A small network was shown many inputs. Here are its activations along a few directions, one row for each input.
In each table, some parts of the input vary, and every possible input appears once, in random order.
Descriptions start from the smaller parts, as in this example, which fits no table here: one of 5 places around a ring, together with either a single point or one of 9 places around a ring or (one of 3 separate values, together with one of 6 places along a line).
Shared parts are said once, and a part with two or three values counts as separate values.
In the rows, 128 means zero.

Other details of the inputs vary at random and push rows far along three fixed directions, the same in every table; ignore that.

Rows:
r1: [105 110  93 113 104 155 109 113 147 138 114 136  78 141]
r2: [ 96 103 135 130 141 150 126  91 139 104 129  95  57 108]
r3: [124 161 105  61 113 126 118  68 138 112 157 109 120 132]
r4: [126 165 146 115 173 142 112 142 115 162 139  76 112 113]
r5: [111 164 160 130 149 129 125 159 103 150 131 143 119 120]
r6: [127  77 105 155  86 112 147 112 153  91 115 136 106 140]
r7: [149 157 147 140 155 112 124 133 116 124 143 116 165 124]
r8: [127 102 135 174 149 162 116 187 118 187  85 144 121 119]
r9: [135  72 140 201 139 137 135 191 139 156  88 125 117 111]
r10: [140 134 141 162 147 127 116 156 113 142 129 151 159 144]
r11: [130 155 160 117 150 115 140 126 103 122 129 139 160 101]
r12: [146 117 118 122 118 131 134 146 115 148  91 209 206 130]
r13: [120 127 107  84 147 150 105  56 136  99 136  97  88 118]
r14: [157 124 144 153 134  93 157 147 121 106 115 167 193 128]
r15: [131 173 157 133 163 115 114 151 118 153 163  71 102 124]
r16: [123 161 161 109 142 113 143 142 107 131 136 132 157 108]
r17: [143 153 136 100 157 124 125 123 109 141 114 134 164 101]
r18: [140 134 145 116  85  99 166 159 122 132 119 186 204 118]
r19: [144 148 153 156 153 100 135 160  99 131 124 166 168 140]
r20: [104  45  97 175  79 150 130 149 177 131 110  97  52 140]
r21: [123  69  99 120  48 126 164 110 154  88 111 187 164 134]
r22: [135  50 113 179  66 143 155 219 156 193  60 161 140 116]
r23: [104 112 118 136 119 119 130 107 149 102 147  79  51 141]
r24: [113 110  94 128 100 162 106 115 148 139 125 125  85 155]
r25: [149 155 137 120 155 133 121 129 111 143 123 122 168 113]
r26: [117 144 114  81 149 143 111  85 126 122 144  91  93 115]
r27: [127 164 163 136 183 103 129 143 103 130 154  80  97 117]
r28: [101 111 102  98 123 152 113  98 150 130 125  85  59 119]
r29: [134 162 159 140 145  90 142 165 115 142 143 105 120 122]
r30: [138 149  94 103  76  95 135  73 139  64 163 178 168 187]
r31: [132 170 150 145 157 125 104 161 110 150 151 116 122 144]
r32: [127  76  88 127  83 153 132 112 156 123 113 130 121 138]
r33: [135 173 109  60 100 115 128  24 116  46 176 193 206 167]
r34: [135  96  97 121 112 155 120  84 149 106 120 124 125 133]
r35: [130 160 157 139 181 124 113 144 111 142 159  73 109 120]
Description of these inputs: one of 5 places around a ring, together with either one of 2 separate values or one of 5 places along a line.
Question: Changing only the place on the ring of 5 turns r18 into r3. The same change can be made to r2. Which row results?
Answer: r13
Question: Change only the choice among 2 separate values in r19. List by row number the other rows that result.
Answer: r30
Question: A walk changes only the place on the ring of 5. It starts at r1 and steps to r24. List the rest of the walk in order.
Answer: r31, r30, r5
Question: Change only the place on the line of 5 in r23. List by row number the other rows that result.
Answer: r6, r14, r27, r29

Rows:
r36: [115 117 114 122 113 114 130  80 144  75 152 120  96 145]
r37: [137 189 177 121 183  98 134 136  91 121 162 107 145 120]
r38: [161 129 105 104  95 120 138  98 130 103 117 192 226 142]
r39: [128 169 117 100 143 116 105  40 130  66 189  83  98 160]
r40: [137 183 165 128 173  96 129 155 101 145 148 101 134 119]
r41: [107  83 136 189 137 144 124 182 143 163 110  88  51 123]
r42: [137 174 110  68 137 138 105  40 124  88 171 114 146 143]
r43: [149 129 115  93 104 115 145  97 126  98 119 195 214 129]
r44: [ 98  60  90 124  87 160 136  97 158 112 105 122  66 123]
r45: [145  98  97 111  70 123 150 126 144 126  96 189 191 132]
r46: [134 130 152 166 151 122 130 169 121 146 125 112 119 123]
r47: [140 121 162 168 128 102 157 197 117 148 106 155 172 111]
r48: [132 174 153 132 181 116 111 145 105 141 159  85 112 132]
r49: [141 110  93 112  75 138 134 125 143 128 102 201 193 152]
r50: [ 89  95  90 142  92 162  99  92 154 114 143 108  26 165]
r51: [102  69  90 123  76 159 129 101 167 123 109 118  69 123]
r52: [149 181 152 107 179 125 116 157  91 165 131 131 181 113]
r53: [130  58 129 184 110 153 142 222 140 198  55 163 140 102]
r54: [117 144 156 147 153 117 128 157 122 144 140  88  87 114]
r55: [113 147 157 121 173 142 118 144 108 157 123  90  95  92]
Question: What do these inputs look like to the network?
Answer: one of 2 separate values, together with either a single point or one of 4 places along a line or one of 5 places along a line
Question: Change only the place on the line of 4 in r46. List by row number the other rows that result.
Answer: r39, r41, r48
Question: Change only the choice among 2 separate values in r37. List by row number the other rows that result.
Answer: r44
